A small network was trained on made-up records. Each row is its average activation on records with the value named, seen along a few directions.
Values that are neighbours, or in one group, have similar rows; names and order tell nothing.
In the rows, zero is written as 500.
Strong random noise was added to every row along 8 fixed directions; ignore it. To show where, here is one row again and again, with new noise each time:
[574 470 590 417 441 481 559 702 492 585 582 638 412 406 234 627 508 523]
[687 674 398 666 583 448 444 208 477 367 566 467 541 660 501 342 286 493]
[435 454 377 580 471 473 514 548 411 514 402 602 480 401 334 491 475 529]
[598 454 530 536 500 336 463 497 547 485 626 680 450 389 436 628 485 514]
[688 516 632 526 589 366 485 249 570 394 598 618 524 492 452 626 485 446]
[538 562 628 541 600 372 622 486 403 351 537 544 485 682 772 384 472 403]
[417 572 400 482 356 482 610 952 391 642 529 514 359 428 303 458 403 637]
[565 767 406 580 457 342 542 468 550 466 580 380 484 475 322 525 274 692]
[586 532 242 691 449 395 398 592 424 694 609 532 333 351 719 398 407 545]
[548 432 417 540 489 633 389 649 488 569 522 419 495 474 477 441 493 435]


Values of ZIMAM:
rufo: [385 832 380 518 302 537 683 433 400 529 351 210 499 633 389 353 335 657]
zezaf: [538 457 427 520 536 606 391 533 449 674 443 507 404 412 592 468 590 549]
kedu: [353 439 492 371 319 460 603 671 569 655 539 624 400 365 350 663 585 633]
lero: [213 582 536 451 479 268 838 596 414 259 403 746 565 695 578 368 421 610]
lir: [523 533 626 434 515 558 396 296 652 428 557 205 664 512 534 648 551 459]
kip: [471 459 384 560 540 316 579 394 415 590 437 965 332 370 574 452 527 646]
puget: [487 500 495 403 480 551 354 757 533 558 748 506 477 596 409 435 437 560]
veso: [422 403 685 433 427 351 468 746 699 139 746 640 602 637 563 628 422 512]
sogek: [706 678 447 581 450 323 568 342 422 500 595 622 404 550 408 438 337 605]
fab: [351 682 429 382 521 586 518 394 600 541 383 224 553 564 322 491 395 668]
ZIMAM is arranged as a network in which each value has 3 neighbours.
List every value one step from rufo, in the order listed.
Answer: kedu, lir, veso
List every value one step from zezaf, in the order listed.
Answer: kip, puget, sogek
A value of ZIMAM combines one of 5 hidden first parts with one of 2 second parts; all combinations occur once.
Changing only the second part turns rufo into veso. fab has the same second part as rufo; what does that change turn fab into?
Answer: kip
Changing only the second part turns lero into kedu. sogek has the same second part as lero; what does that change turn sogek into?
Answer: lir

Values of NOGAB:
vemi: [487 710 553 442 582 213 422 481 650 511 693 293 454 356 765 653 474 660]
tano: [484 571 456 513 439 425 498 705 463 574 546 601 417 410 389 471 470 618]
motab: [446 444 676 326 465 290 652 895 464 558 658 751 276 407 525 685 502 654]
tav: [637 514 447 572 557 596 419 689 501 528 601 469 416 528 572 385 464 496]
kat: [336 427 489 433 433 567 597 754 451 368 455 570 548 594 243 482 405 482]
loke: [560 329 405 618 526 564 369 491 500 413 494 519 572 523 525 417 467 378]
pupu: [467 463 396 477 406 629 433 508 561 669 472 453 508 471 352 469 529 514]
bup: [338 532 553 617 527 262 531 414 490 294 373 465 649 482 581 577 538 579]
sar: [526 470 412 525 422 491 491 513 339 699 564 692 346 470 378 479 489 536]
gudo: [495 527 522 483 352 405 543 589 539 476 642 619 418 542 571 492 458 550]
tadab: [444 558 308 557 520 465 512 494 431 531 478 611 482 608 482 289 387 577]
koro: [309 167 608 562 579 372 514 395 423 224 261 730 665 480 591 587 736 279]
vuped: [515 512 406 587 537 307 601 196 489 473 435 888 482 382 377 569 436 652]
sape: [301 542 538 465 485 437 645 623 541 172 423 579 636 722 457 396 407 510]
tela: [568 540 339 617 401 391 425 496 430 521 713 519 375 492 669 420 366 528]
A value of NOGAB combines one of 5 hidden first parts with one of 3 second parts; all combinations occur once.
Changing only the second part turns vemi into tadab. tela has the same second part as vemi; what does that change turn tela into?
Answer: gudo
Changing only the second part turns motab into tav. sar has the same second part as motab; what does that change turn sar into?
Answer: bup

Values of FUBU:
vube: [350 425 573 330 498 585 569 780 447 597 450 512 451 505 562 479 598 491]
zup: [403 475 566 383 392 400 632 711 541 605 563 651 402 364 507 663 555 602]
zupun: [573 533 388 606 477 508 505 541 406 583 467 442 425 468 643 429 460 491]
fedud: [611 626 386 625 521 462 528 140 404 610 484 471 424 620 735 341 407 479]
suduz: [457 412 398 556 413 580 518 465 330 520 419 673 472 507 394 376 547 412]
pofub: [354 473 601 460 567 444 653 650 344 395 412 563 464 581 547 452 548 506]
beb: [427 705 541 388 497 609 580 519 575 613 402 225 529 433 367 564 509 632]
getov: [624 488 609 462 591 810 596 411 379 372 416 478 584 893 467 222 454 201]
pobik: [642 542 448 534 413 534 580 592 241 733 525 613 301 444 359 425 462 488]
vato: [589 534 581 488 594 538 509 441 538 437 459 521 570 556 355 480 510 493]
A value of FUBU combines one of 5 hidden first parts with one of 2 second parts; all combinations occur once.
Changing only the second part turns beb into vube. vato has the same second part as beb; what does that change turn vato into?
Answer: pofub
Changing only the second part turns fedud into zup. pobik has the same second part as fedud; what does that change turn pobik into?
Answer: zupun
